A small network was shown many inputs. Here are its activations along a few directions, one row for each input.
Each table varies a few parts of the input and shows all the possible inputs, shuffled.
A made-up example of a description, with smaller parts first: one of 5 places around a ring, together with either a single point or one of 9 places around a ring or (one of 2 separate values, together with one of 6 places along a line).
Shared parts are said once, and a part with two or three values counts as separate values.

Other details of the inputs shift rows strongly along two fixed directions, in all tables alike. That doesn't count.

A family of inputs:
r1: .42  .09  -.03  .22  .17  .20  .11  -.10  -.24  .07  -.33  -.15  -.29  .29  .03
r2: .01  .06  -.01  -.41  .06  .11  .02  -.13  .19  .11  .17  -.23  -.06  .29  -.61
r3: .06  .02  .08  .41  -.06  -.08  .02  .07  -.27  .06  -.15  -.08  -.17  -.05  .32
r4: -.26  -.15  .07  .28  -.03  -.20  .00  .04  -.11  .05  .20  .23  .28  -.41  .33
r5: -.48  -.14  .14  -.24  -.18  -.04  -.20  -.09  .50  -.07  .51  .30  .45  -.16  -.32
r6: -.41  -.13  -.09  -.67  -.19  -.18  -.02  .08  .56  -.32  .40  .39  .40  -.45  -.34
r7: .34  .21  -.28  -.06  .19  -.01  .00  .11  -.47  .11  -.32  -.31  -.21  .04  -.09
r8: .02  .11  -.02  -.30  .12  .19  -.05  -.21  .16  .05  .06  -.12  -.08  .33  -.54
r9: .03  .06  -.04  .32  .20  -.07  -.08  .02  -.34  .14  -.13  -.11  .02  .00  .29
r10: .01  .11  .08  -.28  -.11  .22  .02  -.20  .36  -.12  .02  -.16  -.19  .34  -.54
r11: -.35  -.18  .07  -.45  -.39  -.07  -.39  -.03  .62  -.21  .39  .45  .50  -.29  -.42
r12: -.03  .12  .01  -.45  -.21  .07  -.47  .02  .33  -.09  .03  -.15  -.08  .31  -.69
r13: .20  -.03  .08  -.37  -.06  .25  -.02  -.13  .27  .00  .09  -.12  -.08  .36  -.53
r14: -.07  .11  .14  -.19  -.12  .20  -.29  -.16  .30  -.07  .07  -.11  -.13  .48  -.53
r15: .26  -.03  -.02  .31  .05  .08  .23  .02  -.19  .05  -.20  .02  -.11  -.07  .27
r16: -.20  -.11  .11  .33  -.19  -.01  .25  -.15  .08  -.21  .05  .38  .04  -.46  .33
r17: -.04  .11  -.06  -.48  .12  .14  .04  -.10  .29  -.03  .05  -.10  -.09  .43  -.44
r18: -.07  -.15  .09  .27  -.09  -.03  .21  -.09  .10  -.12  .06  .40  .20  -.48  .35
r19: .39  .04  .03  .18  .12  .12  -.13  .08  -.32  .17  -.26  -.29  -.19  .38  .08
r20: .08  .02  -.11  .08  .18  -.12  .34  .12  -.27  .10  -.15  -.11  -.13  -.09  .38
r21: .00  .08  -.11  .20  .21  -.16  -.01  .14  -.26  .08  -.14  -.08  -.01  .01  .47
r22: -.13  -.16  .14  .36  -.11  -.04  -.05  -.05  .02  -.08  .07  .43  .26  -.30  .38
r23: -.29  -.13  -.04  .18  .00  -.26  .05  .16  .03  -.03  .18  .26  .27  -.40  .53
r24: -.01  .08  -.08  -.49  .09  .11  .11  .02  .28  .01  .07  -.20  -.07  .39  -.44
r25: -.21  -.19  .17  .23  -.26  -.05  .31  -.06  .06  -.18  .14  .32  .07  -.56  .37
r26: .12  .04  -.09  .24  .17  .00  .22  .03  -.31  .14  -.13  -.10  -.10  -.12  .21
r27: .24  .15  -.25  .05  .18  -.08  -.30  .16  -.45  .19  -.34  -.36  -.14  .15  -.02
r28: -.02  .14  -.02  -.35  .12  .16  -.03  -.17  .22  .06  .09  -.16  -.04  .30  -.56
r29: .26  .10  -.13  -.11  .27  .02  .24  .12  -.33  .13  -.25  -.34  -.28  .26  .14
r30: .24  .10  .07  .21  .02  .09  -.09  .05  -.30  .10  -.23  -.34  -.33  .33  .08
r31: .14  .01  .00  .36  -.05  .06  .29  .01  -.19  -.02  -.21  -.08  -.25  -.11  .27
r32: .35  .02  -.16  .17  -.03  -.05  .09  .11  -.34  -.05  -.29  .05  -.05  -.30  .27
r33: -.15  -.08  -.02  .15  -.31  -.19  .14  .06  -.01  -.27  .02  .38  .14  -.75  .29
r34: -.43  -.11  .04  -.43  -.09  -.07  .14  -.07  .56  -.20  .38  .34  .32  -.25  -.16
r35: -.48  -.19  .09  -.48  -.19  -.14  -.14  .00  .55  -.15  .55  .32  .41  -.16  -.17
r36: .19  .16  -.16  .08  .29  .01  -.11  .09  -.32  .13  -.25  -.28  -.22  .44  .17
r37: -.27  -.08  .15  .38  -.19  -.12  -.01  -.01  .05  -.13  .09  .32  .14  -.41  .41
r38: -.06  .02  .06  -.39  .03  .10  -.30  -.08  .17  .10  .21  -.23  .06  .42  -.57
r39: .44  .05  -.03  .15  .12  .12  .18  -.01  -.27  .15  -.27  -.27  -.29  .26  .02
r40: .09  .06  .10  -.23  -.01  .18  -.29  -.11  .29  .02  .05  -.11  .05  .49  -.47
r41: .25  .13  -.30  -.11  .25  -.18  -.26  .29  -.36  .09  -.33  -.38  -.20  .20  .11
r42: .19  -.07  .06  .36  .03  -.06  -.01  .08  -.26  .11  -.13  -.02  -.01  -.01  .32
r43: -.11  .10  .04  -.27  .08  .15  -.32  -.16  .18  .07  .14  -.13  .05  .48  -.54
r44: .06  .04  .06  .44  -.06  -.02  .00  .09  -.24  .04  -.17  -.08  -.16  -.03  .34
r45: -.19  -.15  .03  .12  -.02  -.11  .26  -.03  -.08  .00  .20  .27  .21  -.55  .30
r46: .29  .11  .00  .17  .03  .10  .23  -.04  -.25  .08  -.28  -.34  -.43  .25  -.01
r47: -.28  -.16  -.01  .14  -.02  -.30  .07  .15  -.02  -.02  .20  .27  .25  -.42  .53
r48: -.13  -.19  .14  .36  -.14  -.06  .00  .05  .05  -.04  .11  .38  .29  -.37  .41
Description of these inputs: one of 2 separate values, together with one of 4 places along a line, together with either a single point or one of 5 places along a line.
Changing only the place on the line of 4 turns r11 into r41. The same change can be made to r15. Which row results?
> r24
Changing only the place on the line of 4 turns r36 into r43. The same change can be made to r47. Which row results?
> r4
Which other rows does r31 become when the place on the line of 5 takes its other values? List them by row number.
> r10, r16, r25, r46
Which other rows does r48 become when the place on the line of 5 takes its other values? List them by row number.
> r19, r22, r40, r42
List by row number the other rows that have the place on the line of 4 and the choice among 2 separate values in common with r17.
> r6, r20, r24, r29, r34
Which other rows does r27 become when the choice among 2 separate values takes its other values? List them by row number.
> r7

A family of inputs:
r49: .15  .06  .02  .20  -.03  .10  -.12  -.04  -.07  .00  -.15  -.07  -.08  .11  -.03
r50: -.28  -.08  .21  -.61  -.27  .20  -.04  -.21  .73  -.20  .38  .14  .09  .18  -.69
r51: .11  .07  .05  .12  .05  .07  -.07  -.05  -.05  -.01  -.13  .01  -.13  .19  .04
r52: .17  -.02  .05  .05  .00  .12  .17  -.02  -.06  .05  -.04  -.09  -.12  .13  -.01
r53: .02  .09  -.10  -.04  .13  .01  .15  -.02  -.07  .04  -.08  -.13  -.11  .04  -.08
r54: .12  .06  -.13  -.09  .06  -.06  -.10  .17  -.14  .04  -.12  -.10  -.05  .04  .00
r55: .06  .05  .01  .15  .03  .06  -.05  -.05  .01  .04  -.09  -.05  -.10  .21  -.02
r56: -.19  -.09  -.07  .05  .00  -.26  .07  .14  .02  -.06  .08  .17  .19  -.37  .33
r57: -.02  .08  .02  .07  .08  -.03  -.14  .03  -.10  .13  -.03  -.19  -.04  .16  .01
r58: .04  -.03  .02  .01  .07  -.01  -.16  .01  -.09  .13  .00  -.14  .03  .17  -.03
r59: .11  .02  -.14  -.14  .13  -.05  -.06  .10  -.06  .09  -.04  -.12  .00  .10  .02
r60: -.04  .00  -.03  -.31  .03  .09  .05  -.09  .18  -.01  .19  .05  .10  .04  -.34
r61: .21  .05  .06  .07  -.08  .08  .09  -.01  -.07  -.01  -.11  -.12  -.18  .06  -.04
r62: -.19  -.09  -.08  -.01  -.03  -.20  .05  .13  -.02  -.14  .09  .23  .20  -.36  .35
r63: .06  .10  -.08  -.09  .12  .04  .11  -.03  -.11  -.02  -.08  -.08  -.13  .03  -.06
r64: -.12  -.09  -.02  .06  -.11  -.13  .15  -.04  -.01  -.07  .04  .26  .16  -.45  .15
r65: .16  .01  .06  .15  .06  .10  -.03  -.02  -.07  .05  -.12  -.04  .00  .19  .02
r66: .07  .02  .02  .07  -.01  .09  .18  -.02  .01  .03  -.06  -.13  -.19  .13  -.03
r67: -.25  -.10  .06  .10  -.10  -.15  -.10  .00  -.01  -.06  .18  .23  .18  -.26  .24
r68: -.21  -.10  .05  .19  -.13  -.08  -.15  .04  -.04  -.01  .11  .17  .19  -.32  .17
Changing only one part turns r51 into r55. The same change can be made to r67. Which row results?
> r57
What is each input in this table made of?
> one of 4 separate values, together with one of 5 places around a ring
Which other rows does r53 become when the choice among 4 separate values takes its other values? List them by row number.
> r60, r63, r64
Start at r58 and move only the place on the ring of 5, one step at a time. The first step leads to r59. Which rows follow, in order?
> r60, r52, r65
